A small network was shown many inputs. Here are its activations along a few directions, one row for each input.
Each table varies a few parts of the input and shows all the possible inputs, shuffled.
A made-up example of a description, with smaller parts first: one of 2 separate values, together with either a single point or one of 11 places around a ring or (one of 5 places around a ring, together with one of 6 places along a line).
Shared parts are said once, and a part with two or three values counts as separate values.
In the rows, 128 means zero.

Table:
r1: [131 123 208 161 103 139 233 123 123 130 115 104 172 211]
r2: [165  91  63 105 174 174  86 175 195 140 175 156 118  95]
r3: [ 63 109 195 103 106 143  72 141  59  86  76 153  55 167]
r4: [182 154  78 132 220 140 139 177 145 126 135 117 141  40]
r5: [  5 119 146 197  59 119 178  93 121 130 102  35 195 113]
r6: [113 160 218 132  59  90  69 125 147 156  92 188  92 137]
r7: [ 97  84 182 134  87  84 219  82  72 146 122  68 178 179]
r8: [164  94  53 123 199 125  91 160 194 123 120 157 112  94]
r9: [196 117  28  85 136 127  82 122 152 129 126 155 105 103]
r10: [176  87  47 107 148 166  99 159 174 134 177 167 106  93]
r11: [146 148 229 236 127 167 215 166 108 117 124 115 222 215]
r12: [202 132  53  61 163 118 100  99 133 122 151 120 124  78]
r13: [ 42 155 178 117 130 156  67  89  62 114  89 206  80 174]
r14: [184 178  51 110 183 101  99 125 138 104 168  71 138  71]
r15: [180 114  27  87 121 160 107 151 167 120 188 167 109 102]
r16: [113 108 197 134 102 133 252  93  97 149 141  77 158 163]
r17: [ 73 187 190 129 101 119  68  82 122 149 101 228 106 158]
r18: [ 58  93 146 155  80 103 203  77 107 157  99  68 154 169]
r19: [169 192  55 144 198  99 111 159 131 118 174  66 135  53]
r20: [102 115 215 109  63  97  71 161 112 109  86 142  60 145]
- Describe the family of inputs behind these rows. => either one of 5 places around a ring or one of 6 places along a line or one of 9 places around a ring

Table:
r21: [144 120  93 122 154 118  99 132 149 138 115 101 121  71]
r22: [152 135  69  92 134 110 125  98 129 125 156 123 113 101]
r23: [ 38  59 152 102  80 168 135 107  99 136  96 140  99 174]
r24: [150 117 166 150 118 131 212 145 111 120 128  95 178 150]
r25: [ 92 134 159 170 127 113 195 119 124 128 110  86 173 137]
r26: [162 127  88  97 172 121 136 107 144 150 142 133 121 101]
r27: [161 142 115 123 159 162 103 189 162 119 160 179 112 135]
r28: [158 133 109 145 157 160  95 173 157 110 137 171 108 108]
r29: [ 83 168 229 121 121  98  94 107  46  99  90 131  83 155]
r30: [145 140  70  91 123 117 110 113 128 125 146 111 123  97]
r31: [162 107 156 146 120 140 203 132 110 144 145  88 163 179]
r32: [ 64 137 148 200 122 121 154 109 109 126 131  98 180 132]
r33: [170 129 107 102 161 140  95 136 158 116 148 169 122 157]
r34: [128 127  88 145 148 117  83 152 153 119 108 141 106  92]
r35: [ 99 140 224 142  39 120 117 100 137 179  98 180 123 167]
r36: [140 133  74 102 115 113  92 129 131 115 139 102 122  92]
- Describe the family of inputs behind these rows. => either one of 3 separate values or one of 4 places along a line or one of 9 places around a ring
- Start at r32 and move only the place on the line of 4, one step at a time. The first step leads to r25. Which rows follow, in order? => r24, r31

Table:
r37: [124 120  93 111 139 145  54 156 149 119 137 170  86  79]
r38: [164 182 108 104 179 107  48 135 134  90 121 158  92 101]
r39: [189 129  92  66 133 113  86 135 146 136 150 200  95 140]
r40: [126 147  88 111 144 134  58 166 133 126 123 163  81  78]
r41: [212 125  58  95 157 113 163 132 159 137 168 127 145 129]
r42: [ 98 105 212 158  88 161 130 167 112 112  96 168 122 222]
r43: [100 105 144 164  97  81 195  84 121 143  95  61 129 125]
r44: [166  96  58 116 145 150 147 142 178 133 171 110 147  93]
r45: [165 155 203 160 142 151 210 134 115 139 149 115 166 152]
r46: [103 159 196 156 141 161 124 127 128 153 113 201 121 167]
r47: [180 160  69 134 190 113 116 144 128 119 143  87 147  78]
r48: [201 113  54  97 149 133 157 131 166 147 168 117 148 129]
r49: [153 112  55 137 161 147 124 154 151 138 153  92 141  71]
r50: [192 164  80 130 198 101 119 134 131  98 150  95 158  79]
r51: [136 159  97 116 159 128  49 152 132 112 128 157  84  83]
r52: [ 51 107 165  95 107  97  95  86  85 116 110 127  95 140]
r53: [138 167 234 132 117 157 134 136 105 142 127 182 109 170]
r54: [146 103  88  88 125 153  67 144 167 138 142 177  92 111]
r55: [160 113  85  79 125 151  74 136 169 144 143 177  91 132]
r56: [ 60 136 208 125  69  77 107 110 112 142  93 131 113 143]
r57: [168 145  62 141 183 124 119 151 132 124 144  86 142  69]
r58: [ 78  96 133 122 128  95 170  84  90 122 135  57 155 123]
r59: [164 120 213 164 111 152 214 158 107 117 140  93 170 184]
r60: [138 131 247 138  89 154 138 160 102 110 116 164 111 199]
r61: [ 93 111 127 126 105 106 190  84 106 136  80  61 160 115]
r62: [ 79 118 188 172 126 161 122 147 138 124  93 194 125 199]
r63: [180 105  58 108 148 146 154 134 184 131 170 113 145 113]
r64: [152 104  57 127 151 153 137 150 168 133 165 102 142  82]
r65: [ 61 169 177 161  35 109  89  78 107 139 100 140 135 151]
r66: [145 138  61 140 167 128 137 163 148 114 151  99 135  58]
r67: [ 69 113 167  99  84 102 111  86  99 126  61 140 109 124]
r68: [132 110  89 100 134 154  58 151 162 129 134 172  86  98]
r69: [177 116  91  70 128 131  80 133 158 139 149 193  98 138]
r70: [129 149 162 182 162 159 201 126 133 159 136 129 178 152]
r71: [108 101 156 196 145 155 197 147 135 133 121 127 190 179]
r72: [ 73 116 177 137  75  83 119  85 116 138  71 131  71 142]
r73: [ 86 126 174 152  90  74 183 108 117 149 117  60 171 127]
r74: [ 71 112  91 103 115 122 179  69  46 114 132  45 141 131]
r75: [ 47 115 129  76  94 119 101  71  39 104 112 124  89 141]
r76: [148 174 105 109 169 114  48 145 133  98 123 161  86  91]
r77: [ 88 157 147 190  59 104 164  76 117 137 123  73 193 133]
r78: [125  94 179 185 111 157 207 166 117 116 119  98 179 206]
- The inputs of r77 and r65 match in every part but one. If r49 is changed in the same way as r77 into r65, which row does it become? => r37
- Describe the family of inputs behind these rows. => one of 2 separate values, together with either one of 5 places around a ring or one of 6 places along a line or one of 10 places along a line
- Which other rows does r42 become when the place on the ring of 5 takes its other values? List them by row number. => r46, r53, r60, r62
- Which other rows does r45 become when the place on the ring of 5 takes its other values? List them by row number. => r59, r70, r71, r78
- Which other rows does r74 become when the choice among 2 separate values takes its other values? List them by row number. => r75
- Start at r50 and move only the place on the line of 10, one step at a time. The first step leads to r47. Which rows follow, in order? => r57, r66, r49, r64, r44, r63, r48, r41

Table:
r79: [137 132  71 119 157 114  92 130 124 117 148 113 110  84]
r80: [148 142  76 119 164 126 108 155 130 111 145 109 111  86]
r81: [128 116  54  92 128 113 101  99 156 139 124 149 112 109]
r82: [ 62 103 173 222 123 158 238 116 117 141 115  73 217 161]
r83: [180 123  87 128 170 145 127 165 143 113 137 128 127 102]
r84: [ 89 143 193 110 101 156 113 110  85 123 114 178 107 203]
r85: [189 116  92 124 163 146 129 167 160 126 149 134 132 125]
r86: [ 75 119 202 148  56 116  98 125 128 136  79 144 104 137]
r87: [ 89 151 199 147 115  97  80 134 119 123  86 157 102 132]
r88: [169 130  83 127 172 144 114 162 128 116 135 113 124  88]
r89: [ 74 113 198 129  47 146 115 114 104 128 106 161 110 189]
r90: [185 114 100 114 151 153 126 149 177 129 157 146 139 127]
r91: [129 137  67 100 136 116 102 117 129 131 150 131 108  69]
r92: [103 164 197 122 144 137  96 116  94 124  91 183  93 154]
r93: [155 180 169 178 118  90 197 101 108 139 145  65 210 140]
r94: [125 129  56 100 132 113  98 107 145 131 133 134 101  93]
r95: [ 85  76 181 121  84  84 229  86  74 122 114  29 166 178]
r96: [183 115 103 105 141 149 140 150 182 155 173 158 131 127]
- Describe the family of inputs behind these rows. => either one of 3 separate values or one of 5 places around a ring or one of 10 places along a line
- Start at r92 and move only the place on the ring of 5, one step at a time. The first step leads to r87. Which rows follow, in order? => r86, r89, r84
- List by row number the other inputs of the same sort as r85. => r79, r80, r81, r83, r88, r90, r91, r94, r96
